These are the activations of a small neural network, seen along a few directions. Each row is one input.
In each table, some parts of the input vary, and every possible input appears once, in random order.
Descriptions start from the smaller parts, as in this example, which fits no table here: one of 5 places around a ring, together with either a single point or (one of 2 separate values, together with one of 4 places along a line) or one of 11 places around a ring.
Shared parts are said once, and a part with two or three values counts as separate values.
In the rows, zero is written as 128.

Other details of the inputs vary at random and push rows far along two fixed directions, the same in every table; ignore that.

Rows:
r1: [131 158 139 120 149 119  87 128 171 108 142]
r2: [ 92 116 116 136  51 182 199 126  22 134 148]
r3: [107  75 161 113  87 167 146 145  68 170 116]
r4: [150 180  72 145 128 153 173 109 111  57 150]
r5: [170  60 149 124 135 143 173 119  89 180  75]
r6: [115 173  65 162 145 131 179  98 111  69 137]
r7: [106 195 111 131 112 163 129 119 115  60 177]
r8: [102 180  77 142  88 133 140 132 119  80 175]
r9: [149 119 159 105 176  79  35 152 231 155 104]
r10: [ 94 179  79 132  85 148 123 147 124  73 175]
r11: [111 188  95 146 106 139 148 111 108  70 180]
r12: [115 161  82 140 101 103 123 139 148 111 155]
r13: [148  47 190 120 136 105 130 124 113 220  84]
r14: [127 156 135 118 144 121  81 135 174 108 141]
r15: [141  44 184 114 127 109 121 138 120 221  83]
r16: [139 132 138 117 156  88  65 144 202 137 124]
r17: [165 116 151 133 243  71  96 105 209 135  75]
r18: [112 159  79 137  97 105 118 146 150 111 154]
r19: [ 76 109 126 118  42 214 178 150  19 122 150]
r20: [137 150 113 140 137  85 113 120 165 125 143]
r21: [123 170 115 137 188 147 142 103 133  63 124]
r22: [ 82 113 133 124  50 211 189 135  11 122 152]
r23: [115  79 168 119  95 164 157 130  61 170 117]
r24: [117 171 113 130 123 131 113 127 142  89 161]
r25: [132  61 169 128 171 150 169 112  82 166  65]
r26: [117  58 158 110  96 136 124 159 103 197  98]
r27: [115 182  78 153  97 118 157 110 113  87 173]
r28: [121 164  87 145 108 100 132 125 143 110 156]
r29: [117  90 190 110 111 183 147 124  62 158 117]
r30: [121 148 119 118 131 113  78 150 177 114 141]
r31: [147 187  91 130 139 171 159 111 114  48 151]
r32: [169 122 168 124 195  56  66 116 218 161 110]
r33: [133  61 157 134 164 140 173 111  84 170  66]
r34: [191 133 127 127 194  95 112 114 189 120 101]
r35: [124 155 132 115 139 122  76 143 176 108 140]
r36: [134  42 177 109 119 112 111 153 126 220  82]
r37: [189 128  97 143 172  72 129 109 187 139  99]
r38: [131 146  99 139 123  81 111 133 170 132 140]
r39: [128  63 195 109 122 152 131 132  88 188  99]
r40: [128 151 126 123 139 109  89 135 172 113 143]
Description of these inputs: one of 5 places along a line, together with either one of 2 separate values or one of 6 places along a line.
The inputs of r19 and r12 match in every part but the place on the line of 5. If r4 is changed in the same way as r19 into r12, which row does it become? -> r37
Which other rows does r40 become when the place on the line of 6 takes its other values? List them by row number. -> r16, r24, r30, r32, r39
Start at r38 and move only the place on the line of 5, one step at a time. The first step leads to r8. Which rows follow, in order? -> r3, r40, r14
Start at r21 and move only the place on the line of 5, one step at a time. The first step leads to r17. Which rows follow, in order? -> r25, r33, r6
